These are the activations of a small neural network, seen along a few directions. Each row is one input.
In each table, some parts of the input vary, and every possible input appears once, in random order.
A made-up example of a description, with smaller parts first: ring(8) and (point or line(9) or (values(3) and line(4))).
Shared parts are said once, and a part with two or three values counts as separate values.

A family of inputs:
row 1: [ 1.47,  0.89,  1.65, -0.70, -4.25,  4.86, -1.26, -4.67,  0.70,  3.04,
  2.59, -4.15, -3.28]
row 2: [ 1.43, -0.18, -0.15,  0.15,  0.54, -2.00, -2.53,  0.28, -5.39, -3.35,
 -4.19,  0.27, -0.35]
row 3: [ 1.97,  2.97,  0.72, -2.47, -3.78,  5.19, -0.38, -3.25,  0.63,  3.27,
  2.02, -4.47, -3.56]
row 4: [-0.29, -1.20, -2.47,  2.17,  2.67, -1.33,  2.83,  3.31, -0.71, -1.85,
 -2.68,  3.64,  5.02]
row 5: [-1.06,  0.04,  0.45,  1.15,  3.04, -2.47,  0.61,  3.38,  0.50, -1.58,
 -1.04,  3.44,  3.45]
row 6: [ 1.08, -1.51, -3.52, -0.44,  0.18, -0.37, -0.85, -1.59, -6.36, -4.03,
 -6.47,  0.36,  1.64]
row 7: [ 0.60, -1.37, -3.20,  0.02,  0.17, -0.19, -1.38, -0.89, -6.77, -3.92,
 -5.57,  0.83,  0.45]
row 8: [-0.77,  1.74,  1.15,  0.50, -2.19,  4.62,  3.54,  0.12,  6.16,  5.49,
  4.39, -0.96,  0.12]
row 9: [ 1.93, -1.09, -2.29,  0.46,  0.76, -0.79, -1.61, -0.42, -6.12, -3.88,
 -5.23, -0.02,  1.13]
row 10: [ 1.16,  0.15,  0.63, -0.57,  1.14, -1.90, -3.87, -0.36, -4.91, -3.58,
 -3.60, -0.26, -0.45]
row 11: [-2.77,  0.31,  0.61,  0.88,  1.73, -3.89,  0.90,  2.96,  3.06, -2.94,
  1.17,  1.29,  1.21]
row 12: [ 2.08,  0.62,  1.75,  0.20, -4.25,  3.87, -1.27, -5.74,  0.78,  2.75,
  3.26, -3.39, -3.88]
row 13: [ 0.66,  0.13,  1.34, -0.78,  0.89, -2.77, -2.86, -0.61, -3.41, -3.96,
 -2.84, -1.27, -2.09]
row 14: [ 2.62,  0.32,  1.53,  0.30, -4.56,  3.50, -1.50, -5.94,  1.37,  2.35,
  3.62, -2.56, -4.16]
row 15: [-1.28, -0.63, -1.33,  1.81,  3.04, -2.20,  2.50,  3.07, -1.02, -0.99,
 -1.69,  3.63,  3.96]
row 16: [ 0.04, -6.12, -1.46, -3.68, -0.28, -1.29, -7.65, -0.46, -1.57,  7.40,
  1.18, -3.25, -3.96]
row 17: [-2.40,  0.64,  0.47,  0.84,  3.10, -3.45,  1.17,  2.70,  2.93, -2.54,
  0.78,  1.68,  0.94]
row 18: [ 0.37,  0.18,  1.37,  1.99, -2.64,  2.93,  2.93, -2.15,  6.71,  4.39,
  6.16,  1.18, -0.26]
row 19: [-1.59,  0.02,  1.16,  0.93,  2.79, -3.34,  1.66,  3.14,  2.01, -1.95,
 -0.27,  2.44,  1.82]
row 20: [-0.16,  0.75,  0.65, -0.88,  1.20, -2.88, -3.33, -1.05, -2.50, -4.55,
 -1.79, -2.03, -2.96]
row 21: [ 2.76,  3.63,  0.16, -3.42, -3.79,  4.66,  0.22, -3.34,  0.63,  2.77,
  2.47, -3.82, -3.91]
row 22: [-0.05, -0.13,  1.47, -0.98,  0.91, -2.40, -2.78, -0.38, -3.45, -4.40,
 -1.70, -1.76, -2.67]
row 23: [-0.30,  2.85,  0.55, -0.76, -1.83,  4.59,  4.11,  0.57,  6.05,  5.33,
  4.59, -0.69,  0.42]
row 24: [ 1.48,  1.87,  1.31, -1.20, -4.12,  5.22, -0.89, -3.68,  0.80,  3.46,
  1.84, -4.70, -3.81]
row 25: [-0.55,  0.42,  0.79, -0.82, -0.16, -3.32, -3.59, -0.78, -2.35, -4.94,
 -1.38, -2.40, -2.68]
row 26: [-1.16, -1.61, -3.69,  1.28,  2.10, -0.92,  3.58,  2.16, -0.91, -1.98,
 -3.92,  4.03,  5.56]
row 27: [ 0.96, -0.53, -1.14,  0.09,  1.13, -1.64, -1.97, -0.68, -6.45, -3.02,
 -4.25, -0.06,  0.04]
row 28: [ 0.77,  0.23,  1.25, -0.65,  1.01, -2.57, -2.68, -0.38, -4.39, -3.75,
 -2.99, -0.75, -0.76]
row 29: [-1.49,  0.13,  1.06,  1.07,  2.93, -3.13,  1.86,  3.38,  1.05, -1.71,
 -0.42,  2.97,  3.17]
row 30: [-1.63, -1.46, -3.39,  1.74,  2.09, -0.75,  3.03,  2.84, -1.33, -1.88,
 -3.03,  4.50,  4.36]
row 31: [-2.29, -0.24,  1.29,  0.73,  2.81, -2.98,  1.74,  3.37,  1.97, -2.40,
  0.86,  1.94,  1.23]
row 32: [-2.31, -6.31, -1.46, -1.99,  1.65, -1.92, -3.31,  3.41,  3.98,  9.59,
  3.76,  0.45, -0.05]
row 33: [-0.78,  0.76,  1.49,  0.99, -2.31,  4.26,  3.19, -0.87,  6.08,  5.09,
  5.14, -0.40,  0.67]
row 34: [ 0.48,  3.51, -0.01, -1.71, -1.84,  4.07,  4.72,  0.47,  6.05,  4.83,
  5.04, -0.03,  0.07]
row 35: [-0.80, -0.29, -0.34,  1.86,  2.45, -2.54,  1.94,  4.02,  0.01, -1.33,
 -1.63,  3.95,  3.53]
row 36: [-0.18,  0.49,  1.59,  1.89, -2.31,  3.27,  3.18, -1.94,  6.16,  4.79,
  5.82,  0.38,  0.07]
- Changing only one part turns row 5 into row 10. The same change can be made to row 11. Which row results? => row 25
- What is each input in this table made of? => values(2) and (point or line(6) or line(11))
- Which other rows does row 24 become when the line(6) part takes its other values? List them by row number. => row 1, row 3, row 12, row 14, row 21

A family of inputs:
row 37: [-1.95, -0.24, -2.62,  0.04, -1.14,  3.87,  5.52,  1.35,  7.06,  5.86,
  4.09,  1.34,  2.59]
row 38: [ 0.24,  0.26,  0.12,  4.04,  2.05, -2.17,  2.55,  0.78, -2.77, -5.96,
 -3.63,  4.48,  4.26]
row 39: [ 2.37,  5.05,  1.85, -2.85, -3.74,  5.18,  0.42, -3.01,  0.87,  1.93,
  2.20, -4.65, -3.92]
row 40: [ 3.08, -1.62,  0.55, -2.24, -4.11,  4.33, -4.64, -4.71, -1.63,  6.95,
  2.08, -4.41, -4.58]
row 41: [-2.44,  0.22,  2.76,  0.53,  1.33, -0.18,  2.94,  4.11,  9.04,  6.54,
  6.95,  1.89,  1.47]
row 42: [-0.51, -1.81, -0.50, -0.54,  0.71, -4.37, -4.91, -2.00, -5.10, -6.84,
 -3.79, -2.06, -3.02]
row 43: [ 2.08, -3.47, -1.42, -1.20,  0.77, -2.17, -6.56, -1.21, -9.04, -1.50,
 -5.89, -1.22, -1.33]
row 44: [ 1.10,  2.16,  2.18,  3.13, -2.94,  4.48,  4.38, -2.61,  4.74,  2.53,
  4.29,  1.11,  1.05]
row 45: [-2.72, -2.13, -4.79,  0.98,  3.78, -2.84,  3.66,  4.79, -0.45, -2.65,
 -3.80,  4.84,  5.76]
row 46: [ 1.40,  3.16, -0.15, -1.81,  1.23, -1.38, -1.40,  0.50, -6.64, -6.55,
 -5.76, -1.44, -0.72]
row 47: [ 0.47,  0.07,  1.42, -1.53, -4.16,  2.11, -3.02, -5.45,  2.26,  1.58,
  4.18, -5.19, -6.29]
row 48: [-3.13, -1.66,  0.61,  1.46,  6.23, -6.86,  1.05,  7.46,  1.67, -1.90,
 -0.92,  5.30,  4.72]
- Changing only one part turns row 38 into row 44. The same change can be made to row 46. Which row results? => row 39
- What is each input in this table made of? => values(2) and line(6)
- Which other rows does row 42 become when the values(2) part takes its other values? List them by row number. => row 47

A family of inputs:
row 49: [-1.94, -3.91, -0.89,  0.18,  4.18, -7.25, -3.12,  4.33, -2.92, -1.95,
 -1.18,  2.60, -0.43]
row 50: [ 2.55,  1.73, -0.77, -2.23, -3.27,  4.39,  2.11, -4.70,  1.25,  3.55,
  3.38, -2.42, -2.92]
row 51: [-2.15,  1.29, -1.79,  4.35,  5.27, -3.09,  8.04,  6.26,  2.29, -5.41,
 -2.66,  7.11,  8.35]
row 52: [ 2.14,  5.30,  1.82, -1.44, -4.76,  4.90,  1.50, -3.55,  2.48, -0.21,
  2.46, -4.71, -3.87]
row 53: [ 1.89, -0.01,  1.32, -1.86, -1.70,  1.85, -2.11, -0.08,  4.19,  6.71,
  4.07, -0.80, -0.67]
row 54: [-2.42,  3.31,  0.79,  2.87, -0.63,  3.55,  9.52,  2.66,  9.43,  3.08,
  5.38,  5.02,  5.41]
row 55: [ 0.69,  3.93, -0.25, -0.47,  0.29, -1.11, -1.07, -0.67, -5.16, -8.75,
 -5.18, -1.08, -0.45]
row 56: [ 0.58,  1.15,  1.77, -0.56, -2.90,  5.46,  0.94, -0.97,  0.80,  5.22,
  2.59, -2.79, -2.47]
row 57: [ 1.79,  0.08,  1.09,  2.36, -0.13, -1.32, -1.52, -2.83, -6.26, -7.12,
 -4.61,  0.80,  0.50]
row 58: [ 2.81,  2.24,  2.78,  1.77, -4.54,  4.89,  0.52, -6.22,  1.46,  1.75,
  3.03, -2.77, -2.80]
row 59: [-2.00, -1.95,  1.91, -1.75, -0.08,  1.22, -1.05, -1.07,  5.38,  6.43,
  4.52, -3.03, -1.34]
row 60: [-2.62, -4.26,  0.03, -1.06,  4.29, -5.54, -2.65,  2.54, -2.23, -2.11,
 -3.45,  0.23,  1.79]
row 61: [ 1.27, -0.05, -2.62, -1.52,  1.45, -1.68, -0.10, -1.58, -6.06, -4.93,
 -4.70,  1.38, -0.02]
row 62: [-0.53, -0.17, -0.55,  0.68,  2.28, -1.16, -1.28,  2.02, -6.90, -3.04,
 -5.19,  0.31,  1.00]
row 63: [-1.42, -3.59, -3.38,  0.40,  0.96, -3.03, -3.13,  1.63, -3.29, -3.30,
 -4.67,  1.01,  0.97]
row 64: [-1.45, -1.85,  1.24, -0.80, -0.44, -0.17, -1.59,  0.77,  4.88,  6.45,
  6.67, -0.22, -3.83]
row 65: [ 1.17, -1.75, -0.88, -0.74,  3.23, -5.12, -3.75,  3.22, -3.29, -1.44,
 -4.11,  2.11,  2.45]
row 66: [-0.38, -1.50, -1.61, -0.20, -3.51,  3.21, -1.28, -1.76,  3.93,  5.08,
  3.65, -2.75, -1.67]
- What is each input in this table made of? => values(2) and (point or line(8))
- Changing only the values(2) part turns row 64 into row 49. The same change can be made to row 59. Which row results? => row 60
- Which other rows does row 54 become when the values(2) part takes its other values? List them by row number. => row 51
